These are the activations of a small neural network, seen along a few directions. Each row is one input.
Each table varies a few parts of the input and shows all the possible inputs, shuffled.
Descriptions start from the smaller parts, as in this example, which fits no table here: one of 8 places around a ring, together with either a single point or (one of 2 separate values, together with one of 4 places along a line) or one of 9 places along a line.
Shared parts are said once, and a part with two or three values counts as separate values.

Table:
row 1: [  4  -8 -13  84  16 -28 -36  79   4  11   4  36   7]
row 2: [-15   7  51 -16 -22   5   2 -12   5  -3 -10  -9  -2]
row 3: [-11 -20  41  -7 -26 -23 -16 -14  -2  -4 -18 -18  -1]
row 4: [-11 -19  16 -15 -11 -18 -13 -21   4 -11 -17 -27 -13]
row 5: [ 14 -21 -28 -11   3 -18 -25 -14  -7   1  -7  -8   9]
row 6: [  2 -22 -54  -2  13 -23 -13  -6  -7   0   2 -12   1]
row 7: [ 12   5 -52  -5  17   5  21  -8  -6   5  18   5   7]
row 8: [ 24   6 -26 -14   7   9   9 -16  -7   6   8   9  15]
row 9: [-29 -19 -16  -6  11 -21  -2  -4   9 -20 -12 -28 -22]
row 10: [-8 32 17 78 27 25 12 82 12 10 25 52  2]
row 11: [-27   6   7 -17   8  12   6  -3  11 -17 -14 -17 -19]
row 12: [ 21 -21   3  -4 -24 -25 -27 -16 -18  13  -5   1  23]
row 13: [16 18 -9 84 22  2 -7 80 -1 14 23 56 16]
row 14: [ -7 -21  30 -14 -22 -19 -16 -19   0  -8 -16 -26  -9]
row 15: [ -8  23 -26 -11  17  27  38  -8   6  -1  16   4  -9]
row 16: [-11   4  40 -23 -18   7   2 -17   7  -7  -9 -18 -11]
row 17: [ 35   4  -4 -16 -16   6   8 -22 -16  15  14   9  21]
row 18: [-19   7  18 -23   4  12   2 -11  14 -16 -14 -16 -14]
row 19: [-32   5  -4 -15  13   8  16  -3  16 -19  -7 -20 -23]
row 20: [ 11  26  32 -15 -18  24  26 -16  -6  14  13  18  15]
row 21: [-24 -18  -5  -8   5 -15 -11  -5   3 -17 -20 -25 -17]
row 22: [ 14  22  21 -22 -14  26  25 -21  -3  10  13   7   5]
row 23: [-33  10  35  71  21   4  -8  86  22  -7   2  24 -17]
row 24: [  6 -21 -42  -5   8 -18 -21  -7 -12   2  -6  -9   5]
row 25: [-15   5  26 -24  -8   9   4 -19  11 -10 -11 -19 -15]
row 26: [-16 -18   8 -14   1 -15 -15 -13   8 -17 -20 -24 -12]
row 27: [ 30   4 -19 -16  -6   7  11 -24 -11  12  12   7  16]
row 28: [-28 -12  24  81  15 -25 -26  85  16  -6  -8  17 -17]
row 29: [ 32   7   6  -8 -20   3   7 -16 -19  18  13  20  31]
row 30: [ 24 -24  -7 -11 -20 -22 -26 -21 -15   9  -2  -9  13]
row 31: [ -3  23 -14 -14  12  31  29  -8   1   1   8   7  -4]
row 32: [ 19 -22 -22 -12  -9 -20 -23 -23 -11   7  -3 -10   9]
row 33: [ 11  23   6 -22  -5  28  28 -23   1   7  11   6   0]
row 34: [  5  24  -1 -20   7  30  25 -15   5   1   7   8   0]
row 35: [ 16   5 -40  -8  11  10  12  -8 -11   6   9   8  11]
Q: What do these inputs look like to the network?
A: one of 5 places around a ring, together with either a single point or one of 6 places along a line
Q: Changing only the place on the ring of 5 turns row 19 into row 9. The same change can be made to row 2. Which row results?
A: row 3
Q: Which other rows agree with row 30 in the place on the ring of 5? List them by row number.
A: row 1, row 5, row 6, row 12, row 24, row 32

Table:
row 36: [ 13  20  45 -50 -36  19   4 -53   3   7  -2 -11   7]
row 37: [-80 -19  58  78  18 -23 -38  85  28 -26 -28 -10 -47]
row 38: [ 20 -20 -73   0  23 -22  -4 -17  -6  -3   4   0  14]
row 39: [-67 -40  64 -41 -12 -33 -18 -22  35 -48 -45 -79 -51]
row 40: [-39 -66 -11  23  -6 -82 -72  21   8 -27 -52 -50 -30]
row 41: [ -9  33 -30  43  25  26  43  51   6   7  41  29 -11]
row 42: [  7  11  45  58 -18  -2  21  48  -7  23  19  42  17]
row 43: [ 45 -24 -31  -2   3  -9 -39  -6 -21   7  -8   2  20]
row 44: [-16  37  -1  33  31  32   9  57  11   0   7  36   7]
row 45: [ 15 -16 -57 -11  16  -9 -28  -6 -15   6  -8   3  24]
row 46: [ -9  17  -9 -57   9  23  43 -59  10 -14  -4 -20 -14]
row 47: [-15  21   4 -68  -1  36  18 -49   3  -8 -14 -14  -3]
row 48: [ 21 -21 -87   0  11 -13   7 -14 -18  14  24  -5   6]
row 49: [  7   2  51 -42 -53   1  28 -57 -22   8   2 -15  18]
row 50: [ 14  13  29 -60 -17  37   8 -48  -2 -11 -13 -16  -4]
row 51: [14 27 39 51 -3 15 -4 48 17 19 18 45  8]
row 52: [-10  34 -15  44  39  19  34  48  16 -10  19  33  -4]
row 53: [15 26 25 42 19 32  1 56  9  2  5 37  2]
row 54: [ -7  18 -24 -56  -2  30  55 -56  -4   5  15 -26 -21]
row 55: [ 43 -18 -14   4 -16 -29 -45 -11 -14  25   7  10  28]
row 56: [ 38 -35  -9   9 -31 -49 -22 -14 -38  23  11   9  36]
Q: What do these inputs look like to the network?
A: one of 3 separate values, together with either a single point or one of 6 places along a line
Q: Changing only the choice among 3 separate values turns row 50 into row 43. The same change can be made to row 47. Which row results?
A: row 45
Q: Which other rows agree with row 44 in the choice among 3 separate values? List them by row number.
A: row 37, row 41, row 42, row 51, row 52, row 53
Q: Change only the choice among 3 separate values in row 52. List by row number the other rows that result.
A: row 38, row 46
